A small network was shown many inputs. Here are its activations along a few directions, one row for each input.
In each table, some parts of the input vary, and every possible input appears once, in random order.
A made-up example of a description, with smaller parts first: one of 3 separate values, together with either a single point or one of 11 places along a line or (one of 5 places around a ring, together with one of 6 places along a line).
Shared parts are said once, and a part with two or three values counts as separate values.
In the rows, zero is written as 128.

Other details of the inputs vary at random and push rows far along two fixed directions, the same in every table; ignore that.

A family of inputs:
R1: [231 173 194  81 105 153  95 172 119 150 111  71]
R2: [ 45  80  55 158 158  77 172  91 132 118 140 202]
R3: [112 155 130 134 135 118 107 145  98 144 122 146]
R4: [165  94 124 131 124 120 153 102 167 137 131 115]
R5: [113 147 132 134 137 120 107 155  94 130 142 143]
R6: [159  91 132 144 137 144 149 108 168 131 154 116]
R7: [141  98 144 133 110 148 163  98 167 134 128 118]
R8: [157 107 129 140 131 150 154  99 171 147 132 123]
R9: [ 98 139 113 109 127 121  95 155 106 112 114 124]
R10: [112 151 131 139 138 118 102 148 100 141 120 146]
R11: [115 169 114 125 137 138 120 133  84  95 117 132]
R12: [ 99 140 144 127 123 119 113 144  89 130 120 135]
R13: [150  81 113 119 121 141 135 103 176 117 124  96]
R14: [160  95 134 145 147 145 143 104 174 140 134 117]
R15: [110 158 133 132 119 128 117 156 101 132 135 154]
R16: [112 149 133 136 148 121 101 150 101 139 122 146]
R17: [156 100 126 142 119 138 154 100 162 139 154 114]
R18: [229 176 198  85  99 151  94 175 127 148 105  76]
R19: [100 135 147 124 138 124 111 150  90 124 123 138]
R20: [ 99 138 145 125 133 121 112 146  90 127 123 136]
R21: [142  93 140 133 115 138 159  92 157 136 134 107]
R22: [139  99 111 118 119 140 147 108 187 113 127  89]
R23: [ 40 114  45 163 138  92 171  60 128  88 140 191]
R24: [168  88 127 128 139 127 152 107 170 131 134 117]
R25: [120 149 123 116 126 100 116 148  93 136 121 145]
R26: [112 155 129 128 125 130 117 153  93 134 140 150]
R27: [ 90 157 113 109 124 117 110 161 117 108 114 116]
R28: [ 96 144 112 107 125 121  99 157 109 111 114 122]
R29: [113 148 130 136 127 118 108 153  94 132 139 143]
R30: [ 99 147 143 119 121 131 122 144  88 132 121 142]
R31: [157 115 119 133 130 137 146  77 164  94 134  96]
R32: [155 109 133 144 125 149 153 102 179 145 127 128]
Each input here is: either one of 3 separate values or one of 5 places along a line or (one of 4 separate values, together with one of 6 places along a line).
Which other rows does R32 become when the place on the line of 6 takes its other values? List them by row number.
> R3, R8, R10, R14, R16
List by row number the other inputs of the same sort as R31.
> R11, R23

A family of inputs:
R33: [186 161 174 142 131 161 136 106 135 141 139 104]
R34: [156 105 179 122 132 148 112 146 149 152 138  78]
R35: [126 158 133 113 137  96 113 155  79 115 124 163]
R36: [157 149 148  93  93 157 134 114 149  93 102  63]
R37: [130  59  96 156 163 114 146  78 184 127 118 132]
R38: [118 144 122 109 147  94  95 181 103 128 118 159]
R39: [166 101 165 113 105 140 126 164 150 161 132  89]
R40: [ 46 113  77 188 166 119 136  99 128 128 129 198]
R41: [134  70  85 132 127  93 162  87 194 150 127 143]
R42: [ 81 125 150 139 143 127  78 165  86 135 119 132]
R43: [ 62 102  79 166 165  86 146  77 100 104 119 189]
R44: [135 109 103 163 107 131 189  56 175 147 150 159]
R45: [199 138 152 104 102 113 128 113 138 147 118 103]
R46: [116  61 127 150 120 135 186  85 166 122 167 143]
R47: [197 151 117 117 120 148 104 109 134  82 158  67]
R48: [113  97  82 136 116 132 183  63 177  78 133 106]
R49: [ 82  70  89 108 111 147 167  83 204 100  93 107]
R50: [ 88 128 146 119 129 119  97 190  97 136 139 149]
R51: [175 138 117 107 123 143 101 142 164  99 132  59]
R52: [183 149 150 126 103 146 119 135 166 170 128 112]
R53: [162  96 167 110 125 164 117 155 145 155 133  89]
R54: [111 182 145 160 142 141 102 126  72 124 120 158]
R55: [174 116 175 118  95 143 144 138 127 148 139  93]
R56: [111 164  79 118 143 114  68 162  96  87 147 118]
R57: [184 153 127 112 113 146 119 115 141  84 138  62]
R58: [122  92 107 170 156 140 170  80 192 145 148 144]
R59: [118 184 141 140 127 133 121 151  83 125 141 175]
R60: [192 152 162 131 123 178 141 116 131 144 134 115]
R61: [ 14 107  52 127 130 105 150 114 145  88 106 157]
R62: [108 165 124 131 146 143 104 168  94 149 122 165]
R63: [147  77  95 140 127  99 194  77 165 131 133 146]
R64: [164 120 189 126 122 151 130 120 126 139 145  82]
R65: [ 89 140 160 144 132 131  97 139  63 122 126 135]
R66: [188 142 150 130 113 150 132 152 160 164 127 111]
R67: [ 29  82  82 147 121  87 146 121 129 149 143 186]
R68: [ 94 139 150 119 127 137 116 155  61 133 134 146]
R69: [113  69 119 147  98 121 182  69 165 145 155 136]
R70: [110 170 131 135 138 129 103 177 106 139 134 171]
R71: [124 154 126 109 145 111 114 146  67 125 112 156]
R72: [ 84 164 101 105 125 117  94 169 108  92 106 113]
R73: [118 163 138 121 154  94 110 136  71 122 117 145]
R74: [ 70 167 129  85 100 136 115 135  87  86  79 121]
R75: [115 139 116 105 156 108  96 173  91 138 106 153]
R76: [120 185 133 140 115 122 132 152  76 141 129 168]
R77: [186 120 155 111 151 123 109 138 155 144 116  89]
R78: [196 117 142 103 123 115 124 156 156 154 111  99]
What is each input in this table made of?
> one of 2 separate values, together with either one of 5 places along a line or (one of 3 separate values, together with one of 6 places along a line)
The inputs of R51 and R57 match in every part but the choice among 2 separate values. If R41 is changed in the same way as R51 into R57, which row does it become?
> R45
The inputs of R71 and R75 match in every part but the choice among 2 separate values. If R54 is changed in the same way as R71 into R75, which row does it become?
> R40
Which other rows does R45 become when the choice among 3 separate values takes its other values? List them by row number.
> R44, R69

A family of inputs:
R79: [ 38 126  62 157 154  92 143 102 101 107 140 194]
R80: [131 145 156 134 129 132 113 143 102 148 121 138]
R81: [180 100 137 134 110 151 152  89 175 122 134  86]
R82: [ 27 101  68 143 151  84 143 121 104 116 130 188]
R83: [177 105 140 128 111 153 160  92 179 124 132  89]
R84: [135 159 134 127 134 126 108 139 107 115 119 125]
R85: [127 137 134 107 127 124 106 156 110 130 115 123]
R86: [129 145 155 131 132 131 115 142 100 151 125 134]
R87: [ 86  66  89 171 138 120 198  63 175 144 144 176]
R88: [ 39 126  61 154 154  95 148 105 102 104 131 199]
R89: [129 136 137 113 130 116 107 157 110 125 112 121]
R90: [ 75  65  78 159 142 118 191  55 175 105 152 156]
R91: [124 153 143 113 124 136 112 140 105 114 124 125]
R92: [ 38 132  60 156 147  92 149 105 106 109 135 200]
R93: [ 45 114  78 165 154 102 154 119  97 128 146 213]
R94: [130 137 134 106 129 120 109 156 110 128 113 124]
R95: [177  83 138 119 126 137 150 106 183 133 129  83]
R96: [122 158 144 115 120 131 117 143 110 117 124 125]
R97: [130 154 132 118 116 133 112 139  99 120 122 123]
R98: [176  86 135 118 119 149 145 106 188 137 130  91]
R99: [132 146 152 127 129 136 116 143 101 150 122 141]
R100: [118 138 137 119 131 129 100 158 116 133 125 117]
R101: [123 143 136 111 121 122 108 159 117 135 117 124]
R102: [179 106 135 130 105 151 159  92 179 128 134  88]
R103: [141 143 148 125 127 121 112 146 103 148 132 146]
R104: [121 139 138 123 128 130  98 159 118 130 120 120]
R105: [133 159 133 124 137 125 110 138 105 119 123 121]
R106: [179 100 138 126 115 158 156  89 175 121 133  89]
R107: [138 146 149 139 135 132 115 153 101 139 134 140]
R108: [170  92 138 127 117 151 147 111 196 140 132  89]
R109: [128 142 135 108 125 115 114 159 114 130 112 123]
R110: [120 145 136 115 122 126 108 160 119 135 120 124]
R111: [123 152 146 119 124 132 110 140 106 111 123 122]
R112: [138 142 151 128 130 116 112 145 102 149 136 139]
R113: [122 139 138 119 127 127 100 158 116 129 120 121]
R114: [120 139 137 116 129 126 102 157 114 133 124 117]
R115: [127 152 140 123 122 132 111 140 101 114 119 120]
R116: [124 137 137 116 126 123 101 156 114 129 117 122]
R117: [134 159 128 116 123 132 112 140 104 119 123 126]
R118: [ 76  50  69 155 143 109 182  72 182 123 146 155]
R119: [126 136 137 113 127 120 104 156 111 127 114 120]
R120: [133 158 132 122 123 129 110 140 104 117 123 123]
R121: [175  89 137 118 116 142 153 108 189 137 126  89]
R122: [136 152 147 134 130 131 122 155 105 144 134 143]
R123: [134 165 132 123 129 126 115 141 110 121 119 127]
R124: [137 161 131 128 131 128 104 137 107 118 123 126]
R125: [127 153 135 121 119 128 112 139  98 121 126 116]
R126: [190  97 152 136 117 139 158 100 181 156 143 112]
R127: [131 164 130 118 119 128 117 142 108 122 123 126]
R128: [182 105 133 128 120 150 154  89 177 125 139  86]
R129: [136 146 148 135 137 131 117 152  99 142 138 137]
R130: [173  87 136 122 120 153 145 108 190 137 133  90]
R131: [ 79  64  72 162 139 118 193  55 170 108 148 153]
R132: [122 140 135 116 127 134 101 159 117 133 121 123]
R133: [191  91 153 140 121 140 151  97 177 150 143 109]
R134: [138 162 128 121 130 132 106 137 106 120 124 129]
What is each input in this table made of?
> one of 4 places along a line, together with either one of 3 separate values or one of 5 places along a line or one of 6 places along a line
The inputs of R113 and R110 match in every part but the place on the line of 4. If R104 is changed in the same way as R113 into R110, which row does it become?
> R108
Which other rows does R87 become when the choice among 3 separate values takes its other values? List them by row number.
> R122, R126
Which other rows does R81 become when the place on the line of 6 takes its other values? List them by row number.
> R84, R111, R115, R120, R124
